Each row below holds a small network's activations on one input, seen along a few directions.
In each table, some parts of the input vary, and every possible input appears once, in random order.
A made-up example of a description, with smaller parts first: values(2) and (point or line(11) or (line(4) and ring(8))).
Shared parts are said once, and a part with two or three values counts as separate values.

Table:
x1: [-0.706,-3.158,-3.057,-3.106,0.667,-0.626,-3.643,-2.176,0.915,0.414,-1.547]
x2: [2.267,0.620,2.577,4.498,-1.154,-0.448,1.057,2.111,-3.034,0.056,1.937]
x3: [-1.618,-0.347,-3.823,-1.024,0.736,-1.478,2.975,-1.539,1.966,0.660,-1.267]
x4: [2.059,-0.325,1.587,-3.251,-0.268,-0.413,-4.959,2.713,-2.093,-0.603,-0.026]
x5: [-2.408,-1.689,1.176,4.042,5.210,4.634,-0.182,3.155,4.504,-0.651,1.821]
x6: [0.540,-2.411,-2.414,-3.239,0.598,-0.161,-4.196,-0.445,0.104,-0.594,-1.526]
x7: [-0.256,-5.188,-4.062,0.921,-0.702,-0.070,0.965,-0.693,1.619,-0.716,0.656]
x8: [-2.931,-0.676,-0.475,-1.256,-0.475,0.568,-2.713,-4.178,1.068,2.035,-2.344]
x9: [-2.017,-0.812,1.369,2.952,-2.479,2.041,2.813,-3.870,1.645,1.465,0.449]
x10: [2.269,-0.469,2.112,2.285,-3.185,-0.740,0.637,2.297,-1.429,-1.436,2.153]
x11: [1.228,1.432,3.327,4.899,-1.624,0.280,1.921,-0.047,-2.836,1.077,1.256]
x12: [2.117,2.532,4.022,0.360,0.962,-1.042,-3.606,0.746,-3.778,1.701,-0.751]
x13: [-2.053,1.171,2.337,-0.906,-0.888,1.322,-1.940,-5.386,0.914,2.683,-2.115]
x14: [0.407,1.095,2.607,2.875,-4.046,0.780,1.674,-2.080,0.103,0.054,2.130]
x15: [-2.371,2.799,0.354,-0.315,-0.398,0.324,4.164,-3.529,1.594,1.296,-0.775]
x16: [-2.884,2.036,0.219,0.512,7.399,3.162,1.355,3.341,4.440,-1.221,0.293]
x17: [1.660,-0.208,-3.417,-2.536,0.824,-1.238,1.631,3.527,-0.251,-2.251,0.154]
x18: [1.484,2.909,1.192,-1.304,-0.937,-2.096,2.179,2.464,-1.892,-1.911,0.899]
x19: [1.728,-3.831,-2.368,0.655,-1.171,0.359,0.115,3.382,-0.063,-1.841,2.009]
x20: [-1.849,-2.023,-1.930,-1.778,0.043,-0.279,-3.107,-3.313,1.062,1.661,-2.255]
x21: [2.597,-1.966,-0.069,1.386,-2.329,0.056,-0.020,4.262,-1.246,-1.854,2.216]
x22: [-0.122,4.632,1.573,-0.539,-1.929,-0.796,3.119,-1.871,-0.248,-0.300,0.801]
x23: [0.270,2.956,3.887,-1.239,-2.185,-0.002,-3.038,-3.579,-0.499,1.603,-0.386]
x24: [1.989,1.434,-0.879,-2.290,0.006,-1.277,1.610,4.383,-1.592,-2.351,0.853]
x25: [-2.993,0.927,-2.240,-0.634,0.226,-0.652,3.347,-2.417,2.025,1.154,-1.111]
x26: [1.770,4.214,1.406,0.965,1.006,-1.881,2.567,2.143,-3.495,-0.507,0.386]
x27: [-0.702,-1.574,-5.030,-2.532,1.418,-1.546,2.381,-0.463,1.574,-1.062,-0.623]
x28: [1.768,1.164,3.600,-2.066,-1.125,-1.187,-4.180,0.791,-2.313,-0.188,-0.328]
x29: [1.257,3.424,4.665,0.890,0.366,-0.321,-2.711,-1.320,-3.508,2.799,-1.513]
x30: [-2.647,-2.613,-1.346,2.601,-1.811,1.081,1.911,-2.750,1.859,1.071,0.144]
x31: [1.032,-4.380,-3.509,0.850,-0.910,0.342,0.580,1.130,0.894,-1.702,0.689]
x32: [1.583,-1.848,-1.183,-3.543,0.441,-0.249,-4.837,1.745,-0.842,-0.694,-0.707]
x33: [-2.395,0.131,2.801,0.084,7.238,3.669,-4.943,1.908,3.197,0.690,-1.325]
x34: [-1.589,-3.998,-2.931,2.033,-1.235,0.422,1.503,-1.900,1.739,0.489,0.283]
x35: [0.570,-0.861,-4.379,-2.660,1.261,-1.025,2.111,1.342,0.731,-2.092,-0.574]
x36: [0.944,4.900,2.302,1.411,0.449,-1.514,3.460,0.121,-2.830,1.067,0.044]
- Changing only one part turns x8 into x25. The same change can be made to x32. Which row results? => x17
- What is each input in this table made of? => values(3) and (point or ring(11))
- Which other rows does x31 become when the values(3) part takes its other values? List them by row number. => x6, x35
- List by row number the other rows that have the values(3) part in common with x30. => x2, x5, x7, x9, x10, x11, x14, x19, x21, x31, x34

Table:
x37: [-2.799,2.969,2.522,-0.168,1.390,0.554,-0.377,-0.731,-0.670,2.585,-2.270]
x38: [-0.546,2.068,-1.699,0.175,0.195,-0.428,4.423,-2.726,0.276,1.223,-0.044]
x39: [0.027,-4.613,-1.391,-2.041,1.369,2.729,-6.228,-0.484,0.307,0.257,-0.602]
x40: [-2.269,-3.515,-2.960,2.988,-0.630,0.564,4.245,-0.623,1.895,-0.529,1.912]
x41: [4.043,2.917,3.112,-1.367,-1.097,-0.658,0.438,6.525,-1.786,-3.871,3.195]
x42: [-0.338,0.080,-3.738,-0.298,1.506,-0.919,4.538,-2.230,0.745,-0.548,-0.144]
x43: [-0.461,4.065,5.341,-0.279,-0.629,-2.066,-3.124,-1.905,-3.051,2.964,-2.150]
x44: [0.183,2.849,-0.382,0.263,-1.235,-0.499,3.027,-3.019,-1.465,1.201,-1.409]
x45: [-0.296,-1.276,-3.672,-3.051,0.202,-0.452,-1.250,1.246,4.083,-3.282,0.174]
x46: [4.121,-0.807,1.380,3.210,-2.880,-1.277,2.596,7.088,-4.528,-2.508,2.916]
x47: [-1.680,-2.078,-0.955,2.408,4.605,3.150,-0.046,-0.606,2.906,-0.325,0.635]
x48: [4.902,1.070,3.096,2.626,2.626,0.935,-2.337,6.268,-2.879,-1.992,2.253]
x49: [-2.064,-0.110,-1.029,-1.319,0.890,1.553,2.552,-0.392,3.943,-2.195,1.362]
x50: [2.418,2.970,2.918,-0.667,2.380,-1.653,-0.825,7.156,-4.156,-0.649,0.773]
x51: [-1.205,2.858,2.657,-0.771,-1.989,1.647,0.888,-1.456,1.754,-0.226,0.052]
x52: [1.216,4.331,5.266,-0.943,-3.828,-1.053,-2.062,-2.921,-0.690,0.045,0.338]
x53: [-0.367,-5.061,-5.470,1.233,-1.273,-1.555,0.524,1.214,2.145,-1.800,0.297]
x54: [-1.603,-0.742,1.026,3.721,-3.828,0.759,2.729,-1.665,-0.642,1.730,0.722]
x55: [1.051,0.734,3.673,3.712,-5.945,-2.212,-0.327,-3.131,-3.043,2.197,0.542]
x56: [-0.069,-6.580,-3.084,-1.620,-3.582,0.041,-1.830,-0.348,-0.683,0.210,0.305]
x57: [-0.770,1.070,2.905,3.007,1.661,3.226,-1.780,-1.958,0.402,1.657,-0.605]
x58: [-2.026,1.751,1.355,-0.864,-0.527,1.802,2.537,-0.962,3.663,-0.336,1.272]
x59: [-2.001,-0.953,-3.681,-2.346,3.710,-1.474,-2.460,1.714,1.371,-0.284,-2.074]
x60: [0.093,-3.438,-3.609,0.712,3.668,1.153,-3.739,1.229,3.214,-1.629,-0.793]
x61: [2.138,2.324,5.752,3.114,-0.144,0.087,-4.778,-3.501,-1.760,1.872,-0.815]
x62: [1.504,-2.640,-4.126,-4.669,-1.305,-1.410,-1.258,-2.120,-1.728,0.468,-1.217]
x63: [-3.559,1.800,1.284,-0.225,2.935,0.634,1.315,-0.185,1.343,2.463,-1.302]
x64: [2.438,3.937,2.055,0.187,-3.060,-3.065,0.434,-4.269,-3.786,1.380,-1.446]
x65: [-3.455,-0.148,-0.926,-0.616,4.369,0.303,1.471,0.466,1.828,0.664,-1.476]
x66: [5.389,3.053,0.007,-0.100,-0.361,-2.676,2.928,4.915,-5.027,-2.185,1.404]
x67: [1.158,-1.114,-6.145,-2.144,0.865,-2.754,0.850,-0.892,0.410,-1.362,-0.905]
x68: [-1.498,0.016,1.317,2.825,3.064,3.372,-0.125,-1.171,2.772,1.580,0.372]
x69: [-1.622,-2.786,-1.261,-4.752,1.342,-0.153,-4.328,0.567,-0.772,1.375,-2.615]
x70: [0.201,-3.157,-1.107,-5.539,-2.191,0.981,-3.051,0.027,1.969,-1.631,-0.446]
x71: [-2.256,-1.845,-0.431,3.597,-2.273,0.816,4.430,-1.116,1.642,1.480,1.789]
- Changing only one part turns x52 into x64. The same change can be made to x41. Which row results? => x66
- What is each input in this table made of? => values(5) and (point or line(6))
- List by row number the other rows that have the values(5) part in common with x59. => x37, x43, x50, x63, x65, x69
- Which other rows does x39 become when the values(5) part takes its other values? List them by row number. => x56, x62, x69, x70
- A walk changes only the line(6) part. It starts at x39 and steps to x60. List the rest of the walk in order. => x47, x68, x57, x61

Table:
x72: [1.852,-2.797,-2.876,-1.658,1.933,-0.338,-1.194,5.253,0.076,-2.905,1.119]
x73: [-3.914,-3.372,-4.204,-1.323,1.281,1.184,-0.010,-3.583,4.243,0.878,-1.685]
x74: [4.035,0.885,0.836,-0.559,-1.029,-1.723,-0.744,4.449,-3.648,-2.162,1.456]
x75: [-2.861,0.351,0.843,1.647,-0.951,1.061,1.621,-4.919,1.640,2.332,-0.753]
x76: [2.659,-0.949,-1.040,-0.125,-0.143,-0.683,0.568,4.959,-1.725,-2.417,1.569]
x77: [-3.186,-1.353,-1.574,0.243,-0.296,1.071,0.789,-4.770,3.006,1.785,-1.206]
x78: [-0.373,-3.962,-4.510,-2.421,2.659,0.484,-1.783,2.496,2.418,-1.992,-0.281]
x79: [-1.589,3.693,3.669,3.128,-1.644,0.419,3.021,-3.846,0.136,2.246,0.040]
x80: [1.465,2.722,2.177,2.827,-1.577,-0.851,3.534,0.905,-2.147,0.024,1.463]
x81: [-2.275,-3.781,-4.351,-2.284,2.219,1.127,-0.739,-0.870,3.410,-0.409,-1.085]
x82: [3.470,2.848,3.071,0.827,-2.279,-1.916,0.749,2.773,-4.048,-0.709,1.366]
x83: [0.716,5.716,7.958,-0.302,-0.171,0.164,-5.813,-2.846,-3.360,3.330,-2.004]
- What is each input in this table made of? => point or ring(11)
